These are the activations of a small neural network, seen along a few directions. Each row is one input.
Each table varies a few parts of the input and shows all the possible inputs, shuffled.
A made-up example of a description, with smaller parts first: one of 6 places along a line, together with either a single point or one of 11 places around a ring or (one of 3 separate values, together with one of 5 places around a ring).
Shared parts are said once, and a part with two or three values counts as separate values.

Other details of the inputs vary at random and push rows far along two fixed directions, the same in every table; ignore that.

A family of inputs:
x1: [2,-2,2,-3,-4,-5,0,4,-2,1,-4,2,2]
x2: [-2,3,-3,-5,-1,-3,-1,-1,-1,4,-2,0,6]
x3: [-2,2,-4,-5,-3,-6,-2,2,-2,1,-1,0,1]
x4: [12,-13,-20,11,30,6,-3,-20,12,13,-39,3,-47]
x5: [0,-2,0,0,-1,-6,1,4,3,0,-3,1,5]
x6: [0,-2,0,-4,-7,-4,-3,0,-2,0,-2,2,1]
x7: [-1,-1,0,-4,-5,-1,-2,-3,-1,3,-4,2,6]
x8: [12,-2,8,18,13,13,2,-12,-10,-24,18,4,1]
x9: [-4,3,-1,-3,-3,3,1,0,2,6,1,-2,3]
x10: [0,-6,6,-1,1,0,-10,4,1,4,5,1,1]
x11: [-3,-5,3,-3,0,4,-12,-3,2,6,5,1,5]
x12: [-3,2,-2,-3,-5,0,0,3,1,3,2,-2,-2]
x13: [1,1,-1,-4,0,-7,1,5,-2,2,-2,0,2]
x14: [12,5,2,16,12,7,13,-10,-14,-27,11,3,3]
x15: [-4,4,3,-1,-2,-2,2,6,2,4,1,-2,-2]
x16: [-2,2,1,1,-2,-2,3,5,6,3,1,-2,2]
x17: [-1,-1,-3,-4,-5,-4,-3,2,-2,0,-2,1,1]
x18: [1,-3,2,0,-3,-6,1,2,3,1,-4,2,5]
x19: [-3,0,-1,-5,-5,-1,0,2,1,1,1,-2,-1]
x20: [-2,-5,3,-2,-2,1,-13,0,2,3,7,1,0]
x21: [-2,-1,1,-1,-1,-3,4,4,6,1,-1,-2,3]
x22: [-6,5,0,-2,-5,0,0,3,2,3,2,-2,-3]
x23: [-4,1,-1,-5,-3,2,1,0,1,4,-1,-2,4]
x24: [-1,0,1,-4,-2,-2,3,6,1,2,-1,-2,0]
x25: [-1,2,1,-2,-2,-1,3,7,1,4,1,-2,-1]
x26: [-4,4,2,2,-1,-2,3,5,6,3,1,-2,1]
x27: [-6,6,1,-2,-3,3,1,0,2,6,1,-2,2]
x28: [11,4,1,13,10,15,10,-15,-19,-26,10,4,3]
Each input here is: one of 4 places along a line, together with either a single point or one of 6 places along a line.
Changing only the place on the line of 4 turns x24 into x21. The same change can be made to x4. Which row results?
Answer: x5
List by row number the other rows that have the place on the line of 4 in common with x11.
Answer: x2, x7, x9, x23, x27, x28
List by row number the other rows that have the place on the line of 4 in common with x17.
Answer: x3, x6, x12, x19, x20, x22

A family of inputs:
x29: [-2,2,-1,-1,1,-2,1,2,3,4,0,-2,3]
x30: [0,1,0,-1,-1,-5,1,5,0,2,-2,0,-1]
x31: [-2,3,0,-2,1,-3,2,2,2,4,-2,-1,3]
x32: [-4,2,-1,-4,-3,2,0,1,0,4,0,-2,-1]
x33: [-2,2,-1,0,-4,-4,1,2,2,1,-3,0,1]
x34: [1,-2,-1,-3,0,-6,0,5,0,0,-2,0,0]
x35: [-5,2,-1,0,-3,1,0,2,4,3,2,-2,-1]
x36: [0,-8,5,-1,-1,3,-10,-1,3,4,3,2,3]
x37: [0,0,1,-1,-3,-2,3,3,1,2,-5,0,2]
x38: [-1,-5,3,-1,2,1,-11,-2,2,5,4,2,5]
x39: [-1,0,2,-2,-3,0,2,2,3,3,-1,-2,1]
x40: [1,-3,0,-2,-2,-3,2,3,2,0,-5,0,3]
x41: [11,11,7,12,2,14,15,-9,-26,-35,26,2,11]
x42: [-3,0,2,-2,-2,3,2,3,4,4,0,-2,0]
x43: [-2,-6,2,0,-2,1,-12,-2,3,3,5,2,2]
x44: [0,0,2,-2,-3,-1,3,2,2,3,-3,-1,1]
x45: [-1,-1,-2,-1,-3,-5,0,2,3,-1,-3,0,2]
x46: [13,1,11,16,9,16,3,-11,-22,-32,28,5,6]
x47: [-1,2,-2,-5,-3,-2,1,0,-1,3,-3,0,1]
x48: [-2,3,-1,-1,0,-4,2,2,1,3,-4,0,4]
x49: [-1,2,-2,-4,-4,-3,1,1,-3,2,-4,1,1]
x50: [-3,1,1,-2,0,0,0,5,2,3,2,-2,-3]
x51: [-1,-5,1,-4,-2,2,-12,-3,-1,4,3,2,2]
x52: [-3,2,-1,0,-4,-2,0,1,4,2,1,-1,0]
x53: [-1,1,1,-2,-1,-4,0,5,1,2,0,-1,-2]
x54: [0,0,-2,-2,1,-5,1,2,1,1,-4,0,5]
x55: [-1,1,0,-2,-1,-3,0,5,2,3,1,-2,-2]
x56: [0,-1,-3,-5,-3,-4,0,1,-2,0,-4,0,2]
x57: [14,-6,-19,22,38,20,4,-31,7,2,-27,2,-47]
x58: [-2,2,-1,-1,-4,-3,1,1,3,1,-1,0,0]
Describe the family of inputs behind these rows.
Answer: one of 5 separate values, together with either a single point or one of 5 places along a line
Changing only the choice among 5 separate values turns x44 into x31. The same change can be made to x36. Which row results?
Answer: x38
Which other rows does x32 become when the place on the line of 5 takes its other values? List them by row number.
Answer: x41, x47, x49, x56

A family of inputs:
x59: [0,0,17,19,8,17,3,-8,3,-10,29,-1,23]
x60: [19,-5,-9,16,22,7,0,-8,-3,-25,1,4,-20]
x61: [7,-3,0,7,8,0,-4,7,-5,-20,7,-1,-3]
x62: [-15,-3,3,-24,-29,1,-4,16,3,14,1,-7,18]
x63: [19,5,-9,19,12,19,14,-27,-22,-24,-11,8,-6]
x64: [-12,7,17,-1,-22,-1,-3,19,-13,-15,33,0,23]
x65: [0,5,0,5,5,24,7,-12,-18,-20,27,-3,0]
x66: [-9,0,9,-3,-14,-1,-6,13,-4,3,22,0,6]
x67: [15,-7,-4,12,18,6,-2,-2,-5,-15,6,1,-15]
x68: [7,18,-7,24,24,14,35,-7,-4,-14,1,-6,-25]
x69: [9,8,-5,5,-3,0,11,-17,-13,-15,-8,9,7]
x70: [10,4,3,20,7,16,5,-11,-15,-29,23,6,-9]
x71: [-20,-10,2,-9,-5,-11,-20,10,45,42,-12,-4,12]
x72: [9,4,-4,4,23,23,1,-27,-12,-6,-4,0,-21]
x73: [-5,-2,24,5,-17,7,4,9,6,-6,22,-2,43]
x74: [24,-6,5,15,8,13,11,-2,-19,-36,7,4,-3]
x75: [4,15,-3,12,5,7,37,6,1,-8,-11,-8,-13]
x76: [14,4,9,0,6,0,5,1,-23,-18,21,-1,19]
x77: [7,21,-3,14,23,13,28,-3,-2,-4,-5,-7,-26]
x78: [3,1,6,9,0,-6,-6,1,-2,-13,13,3,-6]
x79: [4,-6,-25,8,22,-4,-8,-19,12,14,-34,7,-25]
x80: [-17,-7,-7,-25,-20,-8,-8,6,18,26,-17,-5,-2]
x81: [10,5,8,7,-16,17,10,-2,-19,-22,21,1,8]
x82: [20,-16,-1,16,21,9,9,-14,-10,-18,-17,10,-17]
x83: [-2,0,-9,-2,12,11,-1,-18,-2,4,-5,-2,-13]
x84: [-2,-2,9,3,-4,-8,-8,8,-3,-1,17,-1,-1]
x85: [6,-5,8,-9,-14,-16,0,16,0,-13,5,1,14]
x86: [-17,14,-13,-8,-1,-16,15,20,29,28,-21,-11,-14]
x87: [11,-19,-21,10,34,-2,-9,-17,18,13,-38,9,-43]
x88: [22,-10,-6,10,11,2,11,-11,-12,-15,-10,0,-2]
x89: [-11,-12,1,-14,-21,-9,-12,17,15,29,-17,0,-6]
x90: [-6,7,-2,-1,4,11,2,-12,-10,-12,5,-2,2]
x91: [-11,12,-2,-5,-12,-5,-4,4,-9,-2,5,1,23]
x92: [12,-3,14,26,13,19,13,-23,4,-24,12,3,10]
x93: [-7,5,4,-6,-17,3,-5,9,-3,6,23,-3,7]
x94: [-18,6,-1,-24,-19,-11,-9,9,7,12,4,-3,22]
x95: [-11,-9,2,-30,-12,-22,-25,33,20,37,-11,-5,3]
x96: [-1,-2,-4,-12,-9,-21,-5,13,3,4,5,-2,23]
x97: [-14,-4,-6,-26,-18,-16,-6,1,16,25,-24,-2,4]
x98: [-4,-10,2,-2,6,-10,-5,8,1,-2,-4,5,3]
x99: [3,4,24,14,10,20,0,-7,0,-9,27,-1,21]
x100: [-10,-12,8,-25,-21,-30,-4,23,11,15,-11,6,22]
x101: [11,-17,-26,11,33,-3,-8,-21,15,15,-39,-2,-39]
x102: [6,11,1,10,-5,14,4,-7,-12,-23,28,2,1]
x103: [-10,11,-6,-12,-16,-12,-6,6,0,7,1,3,24]
x104: [0,-8,-14,-5,0,-17,-3,-9,10,17,-35,6,-6]
x105: [-4,7,-9,-3,-2,-2,-5,-4,-5,10,-3,3,7]
x106: [-18,6,3,-14,-26,-6,-13,18,7,15,12,-5,11]
x107: [-20,-10,6,-2,-2,-5,-18,8,37,35,-9,-5,12]
x108: [-6,4,0,-5,-7,-9,-3,6,-10,2,9,3,23]
x109: [-1,-7,1,-20,-20,-30,0,14,5,8,-6,-3,26]
x110: [4,11,-13,13,15,0,33,-6,15,2,-28,-6,-34]
x111: [-1,2,21,-11,-7,-7,0,20,-18,-11,26,6,31]
x112: [10,5,5,6,-8,3,13,-3,-26,-25,7,7,27]
x113: [-6,3,15,-7,-11,2,-9,14,-7,5,19,0,5]
x114: [10,3,18,9,-11,-7,7,0,-15,-30,21,5,9]
x115: [8,-3,10,7,8,2,8,4,-20,-25,24,7,15]
x116: [9,3,1,6,-9,8,7,-12,-5,-12,6,3,-8]
x117: [3,-5,-12,-2,20,-1,-13,-12,5,26,-31,4,-21]
x118: [-7,-8,-2,2,4,-13,-18,3,16,17,-15,-2,-25]
x119: [-25,13,-9,-14,-9,-21,9,30,31,37,-22,-15,-7]
x120: [-4,-10,-25,5,24,19,-9,-25,16,18,-31,-5,-49]
x121: [0,5,2,-4,6,22,-2,-9,-11,-4,13,-4,-8]
x122: [-15,9,2,-25,-18,-15,-15,15,2,30,-6,0,23]
x123: [2,-14,0,-1,-4,-10,-11,3,13,18,-24,0,-22]
x124: [1,-4,-18,4,16,18,-3,-21,7,2,-10,-2,-31]
x125: [6,2,-3,3,9,16,-8,-12,1,12,-2,-1,-29]
x126: [-8,1,17,-10,-32,-11,1,18,-5,-7,19,3,23]
x127: [-9,1,4,-20,-21,-3,0,6,-2,7,-4,-3,20]
x128: [9,6,18,10,5,5,-2,-1,-19,-20,25,1,-4]
x129: [13,1,2,6,6,-2,8,-2,-20,-22,24,-2,19]
x130: [3,-10,-26,13,31,2,-10,-25,11,17,-44,4,-37]
Changing only one part turns x96 into x76. The same change can be made to x60. Which row results?
Answer: x95
Changing only one part turns x110 into x119. The same change can be made to x100. Which row results?
Answer: x98
Describe the family of inputs behind these rows.
Answer: one of 6 places along a line, together with either one of 2 separate values or one of 10 places around a ring
List by row number the other rows that have the place on the line of 6 in common with x66.
Answer: x59, x65, x67, x68, x83, x84, x93, x105, x108, x115, x129
Which other rows does x79 become when the place on the line of 6 takes its other values? List them by row number.
Answer: x104, x108, x112, x117, x130
Which other rows does x78 become when the place on the line of 6 takes its other values? List them by row number.
Answer: x84, x114, x118, x123, x128
Which other rows does x119 become when the choice among 2 separate values takes its other values? List them by row number.
Answer: x107

A family of inputs:
x131: [-5,15,7,-7,-12,2,13,11,-22,-20,26,-2,23]
x132: [4,-13,2,8,15,5,-15,-11,14,9,-5,2,-16]
x133: [-10,-3,-6,-17,-14,-25,-9,16,10,20,-12,2,12]
x134: [-10,-1,-4,-23,-25,-26,-2,18,9,17,-17,0,16]
x135: [15,-4,8,19,10,17,8,-13,-20,-36,16,5,4]
x136: [5,2,-11,12,18,13,0,-20,-3,-2,-6,-1,-30]
x137: [-12,-1,7,-22,-32,-25,-6,24,4,9,-1,0,29]
x138: [1,24,16,0,-17,9,25,9,-37,-41,38,0,31]
x139: [-1,3,1,-7,-10,-10,6,10,-5,-1,1,-1,18]
x140: [-5,-10,4,-10,-13,-8,-8,10,9,13,-15,1,3]
x141: [-6,-8,5,-10,-15,-7,-10,5,12,17,-9,0,0]
x142: [-8,2,-2,-20,-14,-14,4,16,8,23,-18,-5,7]
x143: [7,4,-11,9,11,14,8,-20,-4,-5,-15,-2,-32]
x144: [5,8,17,1,-19,-4,12,10,-30,-44,40,3,45]
x145: [2,-8,-10,-3,10,-13,-8,-1,13,13,-19,3,-9]
x146: [15,-5,5,24,18,18,0,-23,-12,-23,13,6,-12]
x147: [-1,21,19,-1,-28,10,13,10,-31,-37,47,0,36]
x148: [-5,-8,9,-5,-1,3,-15,6,12,15,8,-2,2]
x149: [9,-2,-10,17,25,19,-8,-21,3,-2,-3,1,-33]
x150: [12,5,-5,23,19,24,2,-23,-15,-22,13,4,-22]
x151: [-5,-6,5,-8,-12,3,-5,4,8,13,-2,-1,-1]
x152: [1,-1,-8,-1,11,-3,0,0,4,14,-15,-2,-10]
x153: [7,3,-13,14,26,13,5,-18,-5,-2,-13,3,-34]
x154: [-15,-9,6,-21,-20,-8,-14,18,15,26,3,-4,12]
x155: [5,14,11,-1,-8,3,20,9,-26,-30,28,-3,32]
x156: [6,-20,-6,8,23,3,-18,-10,20,18,-25,3,-27]
x157: [-3,1,1,-8,5,-7,-2,11,6,14,-3,-4,7]
x158: [-5,1,-12,-5,2,2,-3,-6,6,11,-12,-5,-19]
x159: [-15,8,7,-17,-11,-10,-5,22,1,12,13,-4,19]
x160: [2,-9,-8,3,7,-10,-10,-4,7,8,-15,4,-10]
x161: [4,-7,-15,4,17,-6,-4,-9,12,21,-31,2,-24]
x162: [18,-8,3,26,22,19,2,-20,-14,-27,5,7,-14]
x163: [0,18,1,21,11,32,22,-35,-9,-23,13,1,24]
x164: [-7,13,-1,17,5,-8,34,20,31,6,-13,-13,-23]
x165: [-5,-8,2,-10,-5,-19,-16,12,13,14,-4,1,12]
x166: [11,5,-6,18,13,24,6,-21,-16,-25,12,1,-17]
x167: [4,-6,-15,-4,3,-11,1,-4,5,4,-21,3,-9]
x168: [2,-17,-10,3,11,2,-13,-14,18,19,-23,1,-27]
x169: [-11,6,6,-23,-30,-23,3,26,2,14,-3,-3,31]
x170: [-12,2,-1,-12,-4,-6,-12,9,11,19,1,-6,-1]
x171: [-7,3,8,-12,-11,-17,-5,21,4,11,7,-2,27]
x172: [15,-5,4,24,21,26,2,-23,-12,-21,14,5,-18]
Describe the family of inputs behind these rows.
Answer: either one of 2 separate values or (one of 4 places along a line, together with one of 10 places around a ring)
Which of the alternatives is x164?
Answer: one of 2 separate values
Which other rows belong to the same alternative as x164? List them by row number.
Answer: x163
Which other rows does x166 become when the place on the ring of 10 takes its other values? List them by row number.
Answer: x131, x135, x139, x144, x154, x155, x158, x167, x168
Which other rows does x155 become when the place on the line of 4 takes its other values? List them by row number.
Answer: x142, x152, x157
